Each row below holds a small network's activations on one input, seen along a few directions.
In each table, some parts of the input vary, and every possible input appears once, in random order.
Descriptions start from the smaller parts, as in this example, which fits no table here: one of 3 separate values, together with either a single point or one of 11 places along a line or (one of 6 places along a line, together with one of 8 places around a ring).
Shared parts are said once, and a part with two or three values counts as separate values.

Table:
x1: [ 3.25  4.00 -1.03  0.32  1.36  6.14  4.07 -1.41  3.77 -1.16 -1.88]
x2: [-1.57 -0.87  0.85  0.12 -0.24 -1.62 -3.50  1.59 -1.10  0.55  1.12]
x3: [-1.39 -2.20  0.26  0.40  0.80 -2.64  1.25 -0.43 -1.12  0.94 -0.13]
x4: [-0.22 -0.18  1.02  1.87  0.13 -2.64 -1.18  0.87 -1.45  1.89 -0.36]
x5: [ 2.37  0.78 -1.39  2.56 -1.10 -1.06 -1.03  0.54 -3.69  2.15 -3.29]
x6: [ 2.60 -0.41 -1.90  0.32 -0.27 -2.07 -0.08 -1.27 -2.33  1.74 -2.99]
x7: [ 2.99 -1.29 -2.13 -0.65 -1.51 -2.38  1.32 -0.72 -1.72  1.79 -2.30]
x8: [-2.17 -3.82 -1.07 -2.51 -0.65 -1.29 -3.19  0.49 -0.38 -1.28  2.71]
x9: [ 0.07 -1.78 -0.95  1.34  0.22 -2.77  2.55 -1.17 -1.89  2.00 -1.29]
x10: [-1.77 -1.85 -1.06 -3.46 -1.20 -1.93 -3.02  1.56 -0.91 -1.38  2.34]
x11: [ 2.77 -0.09 -1.25  1.47 -0.46 -1.40 -0.89 -0.67 -3.08  1.73 -2.77]
x12: [-1.76 -1.84 -0.24 -0.90 -1.06 -0.22 -4.96  2.05 -1.59 -0.84  1.70]
x13: [ 2.06  4.77  0.09  0.34  0.18  7.16  4.58 -3.41  3.50 -2.50 -2.01]
x14: [ 1.68 -2.30 -2.20  0.58 -0.19 -1.65  1.78 -1.75 -2.66  0.96 -2.33]
x15: [ 1.64  4.63  0.65  0.49  1.93  5.35  5.00 -0.55  3.72 -0.91 -1.06]
x16: [ 1.58 -0.58  0.10  0.64  0.31 -2.65  0.63 -0.80 -2.57  2.22 -1.74]
x17: [-2.77 -3.46 -1.76 -1.23 -0.89 -1.16 -2.28  1.09 -0.61 -1.39  2.48]
x18: [-0.66  2.21  0.29 -1.88  0.85  7.03 -0.30  1.34  5.04 -4.43  3.09]
x19: [-1.85 -1.11  0.33 -0.95  0.06 -2.56 -2.67  0.98 -0.88  0.29  1.06]
x20: [ 1.94  0.05  0.56  3.04 -0.52 -1.31 -0.85  0.41 -2.79  3.47 -1.82]
x21: [-1.49 -1.08 -0.28  0.41 -1.45 -0.12 -5.44  2.88 -1.97 -0.49  1.43]
x22: [ 1.23  4.76  1.50  1.28  0.59  6.24  5.00 -3.01  4.89 -1.50 -0.90]
x23: [-0.44 -0.38  0.56  0.75  0.25 -3.49  0.02  0.60 -1.93  1.41 -0.17]
x24: [-1.92 -1.94 -0.80 -2.02 -0.74 -1.18 -4.07  1.56 -1.29 -1.28  1.51]
x25: [-1.68 -3.24  0.28 -1.52  0.06 -2.49 -1.59  0.37 -0.05 -0.54  1.57]
x26: [ 1.94 -0.14  0.14  2.32 -0.05 -2.28 -0.45 -0.31 -1.74  2.80 -1.71]
x27: [-0.45  3.23  1.33 -0.79  1.68  5.56  1.20  0.90  5.54 -3.06  2.53]
x28: [-1.75  3.88  2.54 -0.70  0.50  6.58  1.69 -1.24  5.19 -4.19  2.50]
x29: [-1.52 -0.04  1.07  0.89 -0.25 -1.25 -4.23  2.05 -1.64  0.92  0.78]
x30: [ 0.33 -1.13  0.86 -1.17  0.03 -3.51  0.59  0.17 -1.33  1.22  0.48]
x31: [-1.31 -1.38 -0.15 -1.93 -0.87 -3.30 -1.44  1.45  0.16  0.08  1.54]
x32: [ 1.73 -0.57 -0.25 -0.82 -0.11 -3.31  1.46 -0.96 -1.57  2.34 -1.08]
x33: [-0.42 -2.34  0.29  0.25  0.43 -3.54  0.80 -0.44 -0.38  1.17  0.36]
x34: [ 0.81 -2.16 -0.37  0.04  0.37 -2.67  1.69 -1.75 -1.15  2.41 -1.27]
x35: [-0.07  0.35  1.45  2.57 -0.21 -1.97 -1.47  1.81 -2.88  1.89 -0.55]
x36: [-2.02 -3.14 -0.37  0.01  0.03 -2.55 -1.16  0.26 -0.17 -0.03  2.19]
x37: [ 1.48 -2.02 -2.13 -0.51 -0.46 -1.92  1.54 -1.37 -1.74  0.89 -3.29]
x38: [ 0.06  4.20  1.44  0.33  1.87  5.15  3.98  0.11  4.67 -1.66  0.60]
x39: [-0.87  4.83  2.40  0.82  0.72  5.83  4.26 -1.63  5.26 -2.65  0.35]
x40: [-2.42  3.64  1.31 -2.12 -0.15  7.89  0.36 -0.21  4.87 -5.56  2.61]
The inputs of x27 and x18 match in every part but one. If x36 is changed in the same way as x27 into x18, which row does it become?
Answer: x17
The inputs of x33 and x25 match in every part but one. If x23 is changed in the same way as x33 into x25, which row does it become?
Answer: x19
What is each input in this table made of?
Answer: one of 5 places along a line, together with either one of 2 separate values or one of 6 places along a line
Change only the place on the line of 6 in x16. List by row number the other rows that result.
Answer: x9, x20, x26, x32, x34
Change only the place on the line of 6 in x24. List by row number the other rows that result.
Answer: x8, x10, x12, x17, x21
Change only the place on the line of 5 in x39. List by row number the other rows that result.
Answer: x13, x22, x28, x40

Table:
x41: [ 2.95 -2.46 -0.37 -1.46 -0.84 -3.61 -0.52 -1.84 -3.93  4.16 -4.43]
x42: [ 0.22  2.01  0.25 -1.44 -1.04  2.49  4.85 -2.40  4.12 -3.89 -1.57]
x43: [-1.31  3.52  1.12 -2.57  1.35  5.75 -3.72  3.26  1.98 -4.67  3.64]
x44: [ 2.08  1.77  0.80  3.59 -1.91 -4.82 -0.51 -1.35 -4.83  4.20 -5.61]
x45: [-0.99  1.09  0.40 -1.44  2.43  3.67  3.14 -0.26  4.53 -2.63  2.86]
x46: [ 2.66 -5.68 -2.50 -0.58  0.96 -4.61  0.46 -1.48 -2.47  2.60  0.49]
x47: [-1.96 -4.71 -0.87  1.78  0.54 -2.16 -7.74  3.06 -3.53  0.83  4.19]
x48: [ 1.51  5.52  3.09  4.16  1.07  5.28  4.09 -2.26  1.92  0.92 -3.90]
x49: [ 0.76  4.71  0.80 -0.90 -0.38  4.20  5.09 -1.74  2.73  0.14 -3.37]
x50: [-1.95  2.91 -0.11 -1.66  0.06  3.76  0.15  2.71  3.81 -3.80  3.92]
x51: [-1.04 -5.41  0.21 -0.40 -1.95 -4.57 -0.36 -0.53 -3.23  1.77  1.74]
x52: [-2.93 -3.27 -2.82  0.92 -0.29 -5.38 -4.93  2.83 -1.10  0.37  2.04]
The inputs of x50 and x49 match in every part but one. If x52 is changed in the same way as x50 into x49, which row does it become?
Answer: x41
What is each input in this table made of?
Answer: one of 2 separate values, together with one of 6 places along a line
Change only the choice among 2 separate values in x43. List by row number the other rows that result.
Answer: x47

Table:
x53: [-2.42 -2.26 -1.04 -2.16 -0.13  0.41 -0.59 -0.58  1.69 -2.01  1.40]
x54: [ 0.05  1.25  1.49 -0.72  0.25 -0.11  1.60 -0.52  1.03  0.40  0.67]
x55: [ 1.44 -1.56 -2.19 -0.64  0.08  0.27  2.45 -2.22  0.29 -0.11 -1.40]
x56: [ 2.21  0.72 -0.48 -1.83 -0.30  0.20  1.61 -1.14  0.05  0.16 -1.95]
x57: [ 0.48  2.44  0.58  0.82  1.62  1.11  0.98  0.25 -0.05  1.50 -1.64]
x58: [-0.23 -0.65  0.02 -2.66 -0.39  0.03 -1.51  0.52  2.25 -1.97  1.94]
x59: [ 0.34  1.70  0.80  2.67 -0.50  1.25 -0.10 -0.94 -0.46  0.38 -1.86]
x60: [-0.36  2.52  0.94  0.86  1.00  0.95  0.98  1.48  0.35  0.35  0.14]
x61: [ 0.10 -0.58 -1.00  1.20  0.06 -1.21  3.55 -1.25  1.35 -0.56 -1.35]
x62: [ 0.20 -4.60 -1.64  0.17 -1.72 -6.00 -3.43  1.70 -5.09  4.72 -0.55]
x63: [ 0.01  0.09  1.30 -1.64 -0.25 -0.18  0.43  0.29  1.33 -0.99  1.57]
x64: [ 1.86  1.66 -0.83 -0.49  0.72  1.86  0.78  0.28 -1.35  0.60 -1.98]
x65: [ 1.53  1.03  0.61 -0.02  0.47 -0.89  1.98 -0.85  1.59  0.55 -1.23]
x66: [-1.17  0.39  0.01 -1.55  0.39  1.46 -2.37  2.08  0.79 -1.83  0.98]
x67: [-0.43 -4.10 -0.17  0.62  0.12 -8.20 -4.09  0.77 -6.04  2.89 -0.21]
x68: [-1.20  0.68 -0.79  0.65 -0.99  1.93 -2.96  1.07  0.60 -2.03  2.11]
x69: [ 0.21  0.20  1.49 -0.16  0.74  1.47 -0.78  1.91  0.76 -0.66  1.17]
x70: [ 1.99  1.09 -0.98  1.37 -0.54  2.59 -0.59 -1.32 -1.30  0.69 -1.22]
x71: [-0.75  0.56  1.15  1.31 -0.70  1.97 -1.78  0.27 -0.09 -0.79  1.34]
x72: [-1.35 -0.28 -0.54  0.53  0.26 -0.76  2.84 -1.06  1.56 -0.45  0.42]
x73: [-2.34 -1.40  0.22 -1.09 -0.05  0.41  1.70 -0.67  0.21 -1.00  1.30]
x74: [-0.16  1.10  1.05  2.74 -0.13  1.44 -0.70 -0.06  0.52  0.19  0.34]
What is each input in this table made of?
Answer: either one of 2 separate values or (one of 4 places along a line, together with one of 5 places along a line)
Change only the place on the line of 5 in x56. List by row number the other rows that result.
Answer: x54, x58, x63, x65
